Each row below holds a small network's activations on one input, seen along a few directions.
Each table varies a few parts of the input and shows all the possible inputs, shuffled.
A made-up example of a description, with smaller parts first: one of 2 separate values, together with either a single point or one of 9 places along a line or (one of 6 places along a line, together with one of 8 places around a ring).
Shared parts are said once, and a part with two or three values counts as separate values.
In the rows, 128 means zero.

Other details of the inputs shift rows strongly along three fixed directions, in all tables alike. That doesn't count.

Rows:
r1: [127 118 112 117  74 164 156  67 182 140 135 152 169 165]
r2: [ 93 175  94 109  47 215 118 177 126 111 120  92 199 108]
r3: [110  99 123 145 158  56 160 119 122 161 151 125  91 118]
r4: [ 64 122  68 124  89  74 187 137 154 221 166  86 150 134]
r5: [ 96 115 109 137  96 100 173 144 149 204 150  98 141 129]
r6: [ 91 135 127 113 130 171 119 185  79  68 100 130 114  84]
r7: [ 90 128 127 136 136 120 130 152  96  99 118 125 108 102]
r8: [192 159 114 114  92 159  89 101 174 103 160 113 186 155]
r9: [103 126 146 138 131 156 129 165  80  82 112 127 126  68]
r10: [161 135 136 129 157 110 118 108 140 165 140 137 115 160]
r11: [124 112 166 122 149 182 130  88 133  68  94 189 114 105]
r12: [130 137 134 114 171 139 104 137  88  90 114 143  86 110]
r13: [157 134 134 129 150 101 117 112 135 169 126 138 107 171]
r14: [170 119 153 130 164 120 105 118 126 140 115 141  95 154]
r15: [199 173 147 133 129 176  47  96 162  95 123 133 158 195]
r16: [ 56  96 143 142 146 127 203 124 124 116  93 167 103 103]
r17: [131 126 151 121 142 159 126 162  94 101 115 136 115  92]
r18: [168 120 169 141 168 108 117 113 129 123 136 139 114 132]
r19: [100 144  77 100  46 195 131 179 113  98 121  93 178  84]
r20: [141 125 116 122 160  81 122 103 131 168 133 134  92 162]
r21: [120 103 168 143 172  94 132 145  85 111 103 139  87  95]
r22: [147 135  76 106  73 142 137 125 169 162 170  97 183 140]
r23: [178 144 153 134 158 125  71 102 148  94 129 140 124 174]
r24: [ 94 111 130 132 126  99 151 157  97 110 118 119 114  80]
r25: [161 135 110 128 124 111 103  99 148 130 140 122 133 164]
r26: [149 133 157 146 143 114 109 118 139 130 129 129 129 150]
r27: [102  97 115 149 122  57 174 125 132 199 146 110 127 125]
Each input here is: one of 3 separate values, together with either a single point or (one of 2 separate values, together with one of 4 places along a line).
Changing only the choice among 3 separate values turns r13 into r10. The same change can be made to r27. Which row results?
Answer: r9
Which other rows does r6 become when the place on the line of 4 takes its other values? List them by row number.
Answer: r4, r7, r23
Which other rows does r23 become when the choice among 3 separate values takes its other values? List them by row number.
Answer: r8, r24

Rows:
r28: [144 140 126 132 144  99 122  85 173 193 131 135 114 209]
r29: [144  71 215 144 220 122 150 123  95 104 100 185  56  86]
r30: [129 156 114 123  47 188 116 168 128 125 142  83 217  95]
r31: [183 161 101  91 131 173  67 126 135 128 122 128 119 178]
r32: [113  78 113 119 116 108 187  82 150 134 148 152 139 109]
r33: [205 147 133 126 125 151  74 142 135 118 139 116 147 144]
r34: [ 76 128 127 148 136 100 155 116 140 176 107 136 111 158]
r35: [151 168 112  97 123 182  87 136 121 112 119 129 125 161]
r36: [163 164 117 108 131 176  78 112 138 120 113 133 133 187]
r37: [122 136 170 147 169 120  90 110 117  43 101 162  89 135]
r38: [108 147 113 129  98 151 118 132 118  58 123 125 158 107]
r39: [ 91 107 127 132 157  81 144 133  98 105 130 133  95  92]
r40: [ 63  96  77 114  59 150 229 126 162 201 133 129 165 101]
r41: [118 110 154 159 137  80 156 137 128 171 142 113 136 122]
r42: [173 122 136 137 134  72 127 113 157 203 162  99 136 155]
r43: [ 58 118 171 169 121 119 169 192  80 105  99 116 121  58]
r44: [149 118 103 128 141  73 126 103 149 147 163 118 111 147]
r45: [113 138  94 100 115 160 109 168  79  61 130 111 130  61]
What is each input in this table made of?
Answer: one of 3 separate values, together with either a single point or one of 5 places along a line
Changing only the choice among 3 separate values turns r43 into r34. The same change can be made to r42. Which row results?
Answer: r35
Start at r45 and move only the place on the line of 5, one step at a time. The first step leads to r44. Which rows follow, in order?
Answer: r39, r38, r37
Which other rows does r31 become when the choice among 3 separate values takes its other values? List them by row number.
Answer: r33, r45
